A small network was shown many inputs. Here are its activations along a few directions, one row for each input.
In each table, some parts of the input vary, and every possible input appears once, in random order.
Descriptions start from the smaller parts, as in this example, which fits no table here: one of 2 separate values, together with either a single point or one of 11 places around a ring or (one of 6 places along a line, together with one of 8 places around a ring).
Shared parts are said once, and a part with two or three values counts as separate values.
In the rows, 128 means zero.

Other details of the inputs vary at random and push rows far along two fixed directions, the same in every table; ignore that.

Table:
x1: [150 137 123  51  94 138 125  52 144  97 174]
x2: [159 147  74 122 110 108 142 126 165 113 171]
x3: [151 123 160  93 116 150 144   4  87 102 106]
x4: [109 152  84 199 151 101 155 198 155 183 134]
x5: [132 158 143  92  94 161 125 101  73  75 135]
x6: [144 141  79  98 158 155 115 197  70 166 149]
x7: [126 115  73 130 144 125 150 231 122 149 104]
x8: [113 127 143 127 126 129 129 114 115 164 156]
x9: [137  63 172 177 126 114 124  78 178 122 128]
x10: [105 173 126  70 134 137 107 168  64 108 136]
x11: [127 184  90 107  94 159 127 211  81 122 139]
x12: [131 113  72 189 129  71 154 227 164 163  90]
x13: [161 159 153  83 120 169 151 145  95 119 119]
x14: [126 159 154  77 136 167 123  62 110 130 116]
x15: [ 97  78 136 199 109  98 104  85 183  93 125]
x16: [109 132 145 112 153 131 127 130 101  85 141]
x17: [120 145 182  75 124 175 131  42 107 128 141]
x18: [150 151  71  61 126 162 134 137 124 103 185]
x19: [142 159  82 147 146 117 145 226 146 152  93]
x20: [111 110 121 182 159 127 122  84 185 138 108]
x21: [144 182 116  94 146 173 141 111  88 135 116]
x22: [171 139 172  90 113 161 143 111  79 113 134]
x23: [105 131 112 211 140  64 115 163 154 119 124]
x24: [104 160  77 120 166 172 152 215 100 167 150]
x25: [ 99 166 141  70 138 124 135 178  69 108 145]
x26: [128 138 154  93 122 142 139 156 130 138 120]
x27: [151 131 152  80 141 185 129  95 123  97  96]
x28: [100 111 162 150  75 113  97  77 172 109 126]
x29: [143  69 139 174 136 101 107 111 177 130 116]
x30: [124  80 168 176 114  77 124 114 184 150 127]
x31: [128  69 160 158 109  80 129  77 187 129  89]
x32: [121 136 130  64 122 144 140  83  77 134 116]
x33: [126  73 171 180 132 120 131  78 207 115 108]
x34: [181 134 152  83 120 154 122 115  83 114 117]
x35: [103 110  62 160 154 107 145 178 132 163 114]
x36: [116  74 155 198 140 118 121  56 173 141 150]
x37: [ 84  96 138 185  93  69 105 106 184 115 122]
x38: [ 99 144  93 145 155 120 112 197 107 116 140]
x39: [144 135 168  82 124 154 124  90 136 111  93]
x40: [110 111 135 148  96 151 101 103 150  98 133]
x41: [116 122  72 167 146  75 110 218 137 203 138]
x42: [130 149 100 166 140 122 148 180 104 174 155]
x43: [170 147 124  94 135 149 116 120  65 145 137]
x44: [113 122 161 176 138  76 131 103 147  92 127]
x45: [152 105 161 108 119 116 106 106 129 131 119]
Description of these inputs: one of 3 separate values, together with either a single point or one of 4 places along a line or (one of 2 separate values, together with one of 5 places around a ring).
Changing only the choice among 3 separate values turns x45 into x34. The same change can be made to x1. Which row results?
> x2
Changing only the choice among 3 separate values turns x12 into x31. The same change can be made to x23. Which row results?
> x10
Change only the choice among 2 separate values in x31. List by row number the other rows that result.
> x32
Change only the place on the ring of 5 in x43. List by row number the other rows that result.
> x3, x4, x21, x42
Start at x7 and move only the place on the ring of 5, one step at a time. The first step leads to x29. Which rows follow, in order?
> x9, x33, x27

Table:
x46: [137 127 102 118 144 141 136 159 124 143 130]
x47: [135 139 161  58 106 166 116  57 100  82 128]
x48: [131 109 133 145 122 112 124 105 165 125 142]
x49: [143 156 109  91 125 133 138 182 102 137 135]
x50: [134 144 119 120 129 131 133 175  96 148 122]
x51: [105 160 100 125 140 126 135 194 106 147 145]
x52: [121 135 125 119 122 119 130 135 144 132 132]
x53: [101 147 112 131 127 121 126 173 118 121 127]
x54: [115 143  81 128 132 128 126 194 110 128 151]
x55: [121 117 141 161 120 100 120 121 143 108 118]
x56: [130 110 121 169 126  97 125 119 148 149 131]
x57: [164 155 146  37 115 183 132  95  53 117 139]
x58: [131 135  87 121 130 133 134 191 120 160 141]
x59: [119 139 129 119 150 146 131 130 107 138 123]
x60: [125 141 129 101 122 132 130 114 126 126 144]
x61: [134 102 169 138 121 141 113  56 135 119 130]
x62: [108 123 148 156 125 106 126 113 155 127 125]
x63: [149 149 135  62 112 158 123 115  82  96 129]
x64: [115 105 129 163 121  97 123 111 176 147 118]
x65: [125 127 133 159 131 103 127 134 137 132 135]
x66: [109 102 130 165 116  89 115  81 179 111 131]
x67: [111 114 136 162 125  98 124  92 165 130 142]
x68: [130  93 130 190 143  86 126  99 172 142 119]
x69: [149 145 119  65 139 178 137 152  86 127 124]
x70: [126 127  93 143 153 129 135 176 128 153 135]
x71: [129 128 114 155 152 115 134 161 123 149 119]
x72: [161 129 171 100 113 189 132   6 132  78 123]
x73: [113 132 135 130 122 116 132 135 143 130 125]
x74: [124 103 146 146 118 111 121  65 162 134 129]
x75: [120 125 120 136 146 127 132 118 131 141 129]
x76: [119 120 134 135 138 125 135 126 140 137 106]
x77: [132  95 153 182 140  96 127  97 166 133 100]
x78: [134 109 153 139 141 139 129 104 137 123 110]
x79: [132 105 139 149 120 109 122 111 177 125 131]
x80: [117 110 151 155 141 118 128  98 151 133 105]
x81: [131 102 139 150 137 124 132 124 155 132 107]
x82: [122 122 111 155 155 128 132 164 132 148 125]
x83: [149 145 122  85 121 147 133 150  91 138 125]
x84: [127 100 139 186 124  80 124  93 175 131 136]
x85: [125  88 136 182 125 102 117  88 174 141 134]
x86: [128 156 113 121 133 125 139 195 101 139 131]
x87: [125 127 115 142 123 108 123 129 124 115 140]
x88: [114 103 139 186 131  98 120 115 173 128 137]
x89: [104 161 101 108 132 140 125 175  89 120 142]
x90: [124 140  86 118 126 128 126 201 126 129 135]
x91: [116 132 100 137 124 120 127 194 135 127 126]
x92: [127 116 138 144 125 130 124 134 134 139 122]
x93: [124 144 105 120 129 131 138 204 125 141 133]
x94: [148 118 185  86 114 166 117  17 112  86 148]
x95: [134  94 150 172 133  98 129 100 168 132  98]
x96: [140 140  89 119 147 125 142 186 110 154 126]
x97: [117 152  99 113 134 147 125 186  91 116 146]
x98: [106 100 152 167 112  96 115  81 179 106 111]
x99: [105 156  85 116 131 126 129 184 103 130 149]
x100: [150 180 146  44 119 213 141  55  75  90 127]
x101: [121  97 139 161 134 103 127  91 179 135 108]
x102: [156 143 169  39 112 202 128  85  65 104 126]
x103: [124 107 166 141 115 130 112  73 144  87 124]
x104: [121  97 134 165 137 101 127  83 177 137 117]
x105: [127 146  98 136 137 122 132 195  99 161 132]
x106: [144 160  83 154 133 125 149 170 136 141 118]
x107: [131  97 148 171 117  94 125 106 164 140 107]
x108: [126 135 118 127 119 117 128 164 121 118 118]
x109: [139 130 123 129 124 109 132 131 137 132 140]
x110: [134 132 114 116 119 119 125 131 117 113 136]
x111: [139 115 199  83 106 164 119  12 115  99 114]
x112: [125 120 110 132 121 122 120 137 141 115 141]
x113: [157 156 171  42 112 179 133  91  66  96 128]
x114: [152 136 129  90 136 149 136 133 100 128 114]
x115: [121 141 120 132 132 130 133 182 123 134 136]
x116: [158 135 159  53 112 188 124  80  85 108 131]
x117: [112 143 116 128 132 129 131 173 112 154 123]
x118: [110 142 109 135 136 127 128 167 112 157 134]
x119: [125 144 123 121 127 130 123 143  96 108 137]
x120: [114 149  90 123 135 129 134 181 107 162 144]
Changing only one part turns x88 into x65. The same change can be made to x78. Which row results?
> x77
Describe the family of inputs behind these rows.
> one of 3 separate values, together with either a single point or (one of 4 places along a line, together with one of 6 places around a ring)
Change only the place on the ring of 6 in x86. List by row number the other rows that result.
> x49, x65, x84, x109, x113
Change only the place on the line of 4 in x108. List by row number the other rows that result.
> x95, x107, x113
Change only the choice among 3 separate values in x59. List by row number the other rows that result.
> x71, x82

Table:
x121: [122 145 128 114 134 134 146 171 108 137 117]
x122: [120 114 130 157 117 104 120 123 151 121 145]
x123: [134 149 143  81 115 163 125  94  95  93 133]
x124: [148 126 108 101 117 147 141 163 115 146 126]
x125: [117 114 124 173 122  93 121 122 171 118 129]
x126: [118 166  87  95 129 142 137 194  95 127 133]
x127: [132 111 156 136 111 126 121  71 140  98 139]
x128: [130 116 149 148 124 106 137 113 130 130 111]
x129: [128 150 130 107 135 145 146 163 103 130 116]
x130: [132 140 177  76 128 186 122  88  93 114 128]
x131: [138 122 144 129 131 123 129  86 138 143 138]
x132: [149 112 141 134 133 121 124  75 166 120 115]
x133: [122 102 126 177 125  92 122 125 166 121 141]
x134: [115 119 129 157 117  97 118 121 158 121 138]
x135: [123 115 146 167 132 106 137 118 163 126 104]
x136: [135 139 105 113 140 123 133 163 132 151 131]
x137: [104 118  84 186 147  99 133 164 157 178 144]
x138: [111 114  98 177 143 108 134 134 156 163 140]
x139: [105 125  99 170 123  93 129 169 157 137 132]
x140: [140 126 159 125 123 130 136  94 113 116 110]
x141: [126 126 171 113 123 135 130  94 121 121 121]
x142: [144 122 168 130 122 129 132  74 123 108 106]
x143: [124 151 133  77 115 151 124 116  94 110 138]
x144: [151  82 182 126 100 133 115  24 163 117 121]
x145: [134 140 132 116 120 137 124 112 122 101 133]
x146: [116 125 141 141 137 139 125 143 141 141 119]
x147: [115 161  88  95 130 141 133 186  98 130 129]
x148: [114 122  76 191 152 106 139 163 162 165 132]
x149: [132 160  92 109 128 145 136 196  97 122 146]
x150: [146 154 120  83 137 156 139 137  90 145 142]
x151: [124 151 117 118 132 119 138 187  94 153 126]
x152: [132 130 121 122 140 155 136  91 116 133 136]
x153: [120 139 132 112 116 134 122 119 117 114 139]
x154: [146 102 176 148 121 127 110  42 136 108 105]
x155: [146 106 155 121 128 124 124  58 155 119 120]
x156: [111 124 119 157 120  95 118 145 152 131 142]
x157: [156 136 115  81 118 164 140 149 102 134 124]
x158: [139  98 172 145 115 124 113  38 155  86 136]
x159: [118 121 122 173 130  83 137 168 144 156 115]
x160: [115 120 120 160 123 104 124 116 166 115 119]
x161: [112 123  82 170 148 113 142 160 143 166 137]
x162: [116 137 136 116 115 128 118 117 122 118 141]
x163: [140 128 120 132 137 126 142 119 132 146 132]
x164: [143 142 127  85 134 143 126 129 114 139 136]
x165: [141 128 156 118 126 139 113  95 100 125 117]
x166: [128 132 137 116 117 130 123 108 123 105 137]
x167: [137 113 120 164 140 105 137 110 166 147 125]
x168: [135 127 149  69 137 163 123 119  74 112 127]
x169: [136 128 130 139 131 126 121 136 109 138 114]
x170: [125 114 137 169 130 101 112 128 139 146 117]
x171: [137 151 103 111 132 144 129 177 103 115 146]
x172: [130 150 110  99 128 142 127 173  94 122 155]
x173: [129 120  88 168 147  87 134 178 180 160 120]
x174: [122 159 123  60 118 161 125 130  79 113 135]
x175: [131 122 124 106 146 145 127 150 101 118 117]
x176: [117 162  87  97 130 144 133 185 100 127 127]
x177: [126 128 104 111 151 137 131 191  97 134 122]
x178: [132 148 108 112 125 141 132 166 105 117 146]
x179: [116 147 112  93 121 140 130 141 104 120 128]
x180: [109 113 124 177 142 115 130 164 165 150 113]
x181: [144  96 144 134 109 124 127  93 160 137 121]
x182: [137 151 142  72 113 164 122 119  80 106 156]
x183: [110 162  97  94 123 135 129 187  96 138 144]
x184: [116  92 126 159 143 100 125 145 146 134 116]
x185: [110 115 122 179 144 117 129 163 168 148 111]
x186: [127  81 179 133 131 120 108  55 142 108 121]
x187: [141 143 154  72 116 163 117  99  83  97 157]
x188: [111 112 143 171 130  92 134 134 166 141 112]
x189: [135 150 139  89 118 162 125 100 100  95 131]
x190: [151 104 180 145 121 134 107  31 134 101 103]
x191: [138 110  88 167 124 107 138 180 172 158 114]
x192: [104 114 110 172 121  87 125 138 169 132 125]
x193: [153 146 123 103 140 153 140 114 110 131 131]
x194: [124 114 154 150 136 144 124 103 154 122 109]
x195: [106 145 110 108 122 126 121 154 116 134 136]
Describe the family of inputs behind these rows.
> one of 5 places along a line, together with either one of 4 places along a line or one of 5 places around a ring or one of 6 places along a line
Changing only the place on the line of 5 turns x154 into x169. The same change can be made to x126. Which row results?
> x192
Changing only the place on the line of 5 turns x182 into x149. The same change can be made to x130. Which row results?
> x194
Change only the place on the line of 5 in x133. List by row number the other rows that result.
> x158, x171, x172, x187
Change only the place on the line of 6 in x174. List by row number the other rows that result.
> x122, x134, x143, x153, x172

Table:
x196: [140 141 114  95 115 136 121 111 111 134 161]
x197: [141  87 150 172 136  93 127  96 172 149 100]
x198: [131 142 145 105 161 173 141  97  91 142 117]
x199: [115 154  43 156 143 110 138 218 125 167 162]
x200: [144 138 107  92 121 133 127 121 121 121 148]
x201: [159 115 150  93 131 162 131 115 111 125 104]
x202: [131 141 153  96 103 142 127 125 111  78 109]
x203: [ 97 109 150 198 129  83 109 105 159 118 130]
x204: [124 139 154  90 114 134 121 120  89  94 127]
x205: [140 141  81 135 138 129 145 235 136 163  92]
x206: [ 94 148 151 113 140 158 115 102  92 104 136]
x207: [154 143 123  82 105 156 136 107 139  98 132]
x208: [101 108 106 183 138 110 124  80 180 136 146]
x209: [134  90 124 165 111  97 125  96 204 119 137]
x210: [112 143 149 107 115 125 118 141  90 123 141]
x211: [133  88 156 174 133  93 129  94 163 162 114]
x212: [108 143  94 137 125 106 131 242 118 128 126]
x213: [145 132 153 112 148 161 139  98  92 140 123]
Describe the family of inputs behind these rows.
> one of 3 separate values, together with one of 6 places along a line
Changing only the choice among 3 separate values turns x198 into x206. The same change can be made to x201. Which row results?
> x212
